A small network was shown many inputs. Here are its activations along a few directions, one row for each input.
Each table varies a few parts of the input and shows all the possible inputs, shuffled.
A made-up example of a description, with smaller parts first: one of 4 places along a line, together with either a single point or one of 11 places around a ring or (one of 2 separate values, together with one of 8 places around a ring).
Shared parts are said once, and a part with two or three values counts as separate values.

Other details of the inputs shift rows strongly along two fixed directions, in all tables alike. That doesn't count.

Rows:
r1: -85 -767 720 115 -45 324 -251 156 195 103 262 -190
r2: -187 -530 636 433 49 257 -292 -69 211 -73 69 -187
r3: -83 316 197 259 -431 93 374 298 71 217 -120 -266
r4: -138 301 380 78 -124 -117 -110 -120 -39 385 -69 -169
r5: 293 -428 -786 -137 196 -207 46 -293 -213 -546 -88 269
r6: 28 437 98 2 103 -141 54 67 34 338 -68 -242
r7: 221 -709 -295 -123 250 -584 -217 445 -173 -349 269 -162
r8: -340 -419 417 104 18 372 -343 13 -181 -239 141 354
r9: 12 601 -257 88 -269 -106 494 220 185 185 -130 -71
r10: -130 723 -153 16 -14 -56 42 -94 -411 151 -249 33
r11: 288 -660 -414 -272 243 75 -227 -121 -126 -588 195 439
r12: -407 -82 469 71 -56 324 -231 -26 115 72 133 238
r13: -81 66 499 356 -2 258 -472 -192 -327 -105 -31 66
r14: 255 -396 -572 -307 364 34 21 31 -105 -429 137 408
r15: -311 -520 687 67 69 236 -349 105 272 64 243 -10
r16: 347 90 -442 -99 -74 -123 459 -17 113 99 -187 -336
r17: 121 386 -118 -5 -418 -22 454 -176 65 346 -277 -323
r18: -49 897 -196 158 -86 -132 192 321 -352 42 -154 111
r19: -84 576 302 304 -306 370 70 -256 163 193 -204 -12
r20: 141 514 -562 -75 159 -447 132 279 -103 -99 35 154
r21: -281 -372 433 109 144 422 -326 117 -110 -244 130 332
r22: -70 253 72 -125 -140 -223 98 42 -173 374 -116 -390
r23: 161 754 -268 113 -286 256 367 -270 -66 5 -343 33
r24: -180 -371 617 140 -24 449 -462 -104 197 -81 275 289
r25: 227 -80 -207 -221 -76 -365 41 -76 -175 184 -55 -266
r26: -45 298 295 18 -35 -114 65 163 -122 342 -105 -424
r27: 307 4 -30 -355 -264 69 296 -18 164 230 64 -206
r28: 154 143 -510 -335 -17 -1 211 -92 -179 -153 -67 387
r29: 193 -593 -404 -79 366 -328 -455 -211 -439 -484 58 271
r30: -170 386 340 221 -371 149 166 -224 173 372 -197 -181
r31: -383 5 613 466 -17 418 -259 -107 130 11 -109 12
r32: -151 -464 614 -12 -112 260 -78 189 139 158 126 -229
r33: 179 477 -740 2 -24 -227 433 163 110 -190 -125 194
r34: -410 -117 531 471 -176 462 -240 -179 -148 -146 -145 76
r35: -363 -259 565 -15 -133 185 -150 8 213 201 162 -53
r36: 129 -329 -567 -450 434 -138 7 54 135 -282 190 364
r37: -226 -337 552 185 137 412 -372 45 214 -49 270 272
r38: -135 322 382 217 -317 237 283 18 88 351 -263 -425
r39: 99 268 -54 -250 -35 37 301 57 282 275 70 -51
r40: -407 -402 480 387 10 261 -363 -174 58 -203 41 70
r41: 251 -525 -418 -32 556 -235 -395 -18 -345 -525 109 179
r42: 17 134 355 -124 -242 203 51 -81 301 268 117 -39
r43: -362 -274 433 245 207 -20 -563 -91 -161 -59 116 39
r44: -45 562 -38 39 -63 -339 165 385 -28 215 20 -112
r45: -46 535 -250 -51 -172 136 377 370 -133 -83 -32 399
r46: 144 161 -490 -377 37 -108 179 -117 87 -8 25 347
r47: 157 468 -567 -167 300 -247 67 -5 -374 -117 -198 83
r48: 244 385 -78 0 -388 80 394 -156 124 260 -231 -369
r49: -150 471 279 132 -58 -32 -186 -188 -92 292 -95 66
r50: 342 -400 -780 -77 369 -95 66 -146 -133 -579 -58 194
r51: -315 92 555 307 241 99 -464 26 -79 68 -3 -12
r52: -113 179 98 -55 -195 -25 255 418 244 138 200 132
r53: 396 -516 -551 -228 171 -264 28 -244 174 -344 100 -18
r54: -50 381 -64 -12 -381 14 448 -96 51 353 -272 -390
r55: 328 378 -446 -213 139 -239 -72 -237 -78 -31 -51 75
r56: 237 385 -415 -135 310 -241 0 -41 -63 29 -52 53
r57: 60 204 -68 -305 -203 -68 265 -112 207 299 34 3
r58: 149 -420 -334 -261 501 -504 -201 80 -54 -184 148 -90
r59: 125 -672 -534 7 413 -59 -161 -117 -149 -670 -37 205
r60: 134 422 69 -81 -66 -137 8 -121 41 290 -67 -217
r61: 141 5 -180 -250 -239 -123 445 457 91 112 135 -49
r62: 113 -306 -254 -435 -113 -143 283 69 66 139 74 -180
r63: -169 526 -53 14 -269 11 354 -159 171 361 -238 -253
r64: 41 -704 -341 -268 437 -539 -336 -38 -110 -245 193 -82
r65: -305 -512 640 370 57 199 -306 -43 181 -75 25 -191
r66: 315 -360 -716 -111 392 -187 46 -142 101 -428 38 164
r67: -151 374 22 30 -104 101 196 378 182 58 155 383
r68: -19 885 -360 224 -290 131 525 177 -100 -17 -306 137
r69: 182 -696 -499 -44 263 -228 -208 -287 33 -506 72 250
r70: 27 223 357 102 -72 -23 39 138 -77 371 -51 -419
r71: -159 -824 711 65 -197 226 -312 7 124 112 237 -118
r72: 40 -542 596 167 -30 28 -398 -39 -85 68 124 -350
Description of these inputs: one of 3 separate values, together with one of 4 places along a line, together with either a single point or one of 5 places around a ring.
Q: The inputs of r56 and r41 match in every part but the place on the line of 4. If r43 is changed in the same way as r56 into r41, which row does it become?
A: r10
Q: The inputs of r12 and r35 match in every part but the place on the line of 4. If r66 is changed in the same way as r12 into r35, which row does it become?
A: r2
Q: Change only the place on the ring of 5 in r23. List by row number the other rows that result.
A: r5, r34, r50, r59
Q: Which other rows agree with r63 in the place on the line of 4 and the choice among 3 separate values? List them by row number.
A: r2, r9, r30, r53, r65
Q: Start at r28 and move only the place on the line of 4, one step at a time. The first step leads to r46. Which rows follow, in order?
A: r57, r71

Rows:
r73: -77 -303 240 137 59 -52 -209 26 45 -43 66 -135
r74: -133 335 318 217 -201 78 79 121 -6 260 -97 -193
r75: 198 246 -454 -158 23 -134 142 -222 -144 -26 -160 39
r76: 42 -400 -129 111 246 -21 -199 32 -115 -357 111 129
r77: -353 -44 784 313 -299 376 -159 114 78 156 65 -1
r78: -124 278 192 -1 -166 195 133 48 121 223 -19 35
r79: 30 -391 -6 -104 186 -200 -197 92 -15 -101 139 26
r80: 46 -529 147 -36 175 -163 -348 19 27 -181 148 -66
r81: -36 394 -115 -50 6 29 52 -3 -54 72 -52 170
r82: -66 323 325 64 -232 255 88 -21 152 262 11 -45
r83: 81 2 -113 -137 39 -153 64 -126 -67 65 -101 -199
r84: 322 102 -608 -345 15 -113 380 -167 -3 26 -120 -40
r85: 156 415 -371 -134 -168 -16 434 49 68 130 -121 -33
r86: 32 -824 -121 -16 211 -63 -200 -36 122 -370 202 79
r87: -41 -553 34 89 197 33 -377 98 -133 -379 191 217
r88: 232 117 -615 -336 47 -412 249 108 -64 -10 -1 -24
r89: -349 319 620 435 -140 340 -110 -59 12 146 -109 -26
r90: 40 514 -127 -48 3 20 178 -74 -26 127 -151 65
Q: Describe the family of inputs behind these rows.
A: one of 3 separate values, together with either a single point or one of 5 places around a ring
Q: The inputs of r80 and r90 match in every part but the choice among 3 separate values. If r79 is changed in the same way as r80 into r90, which row does it become?
A: r81
Q: Which other rows agree with r78 in the choice among 3 separate values? List them by row number.
A: r77, r82, r84, r85, r86
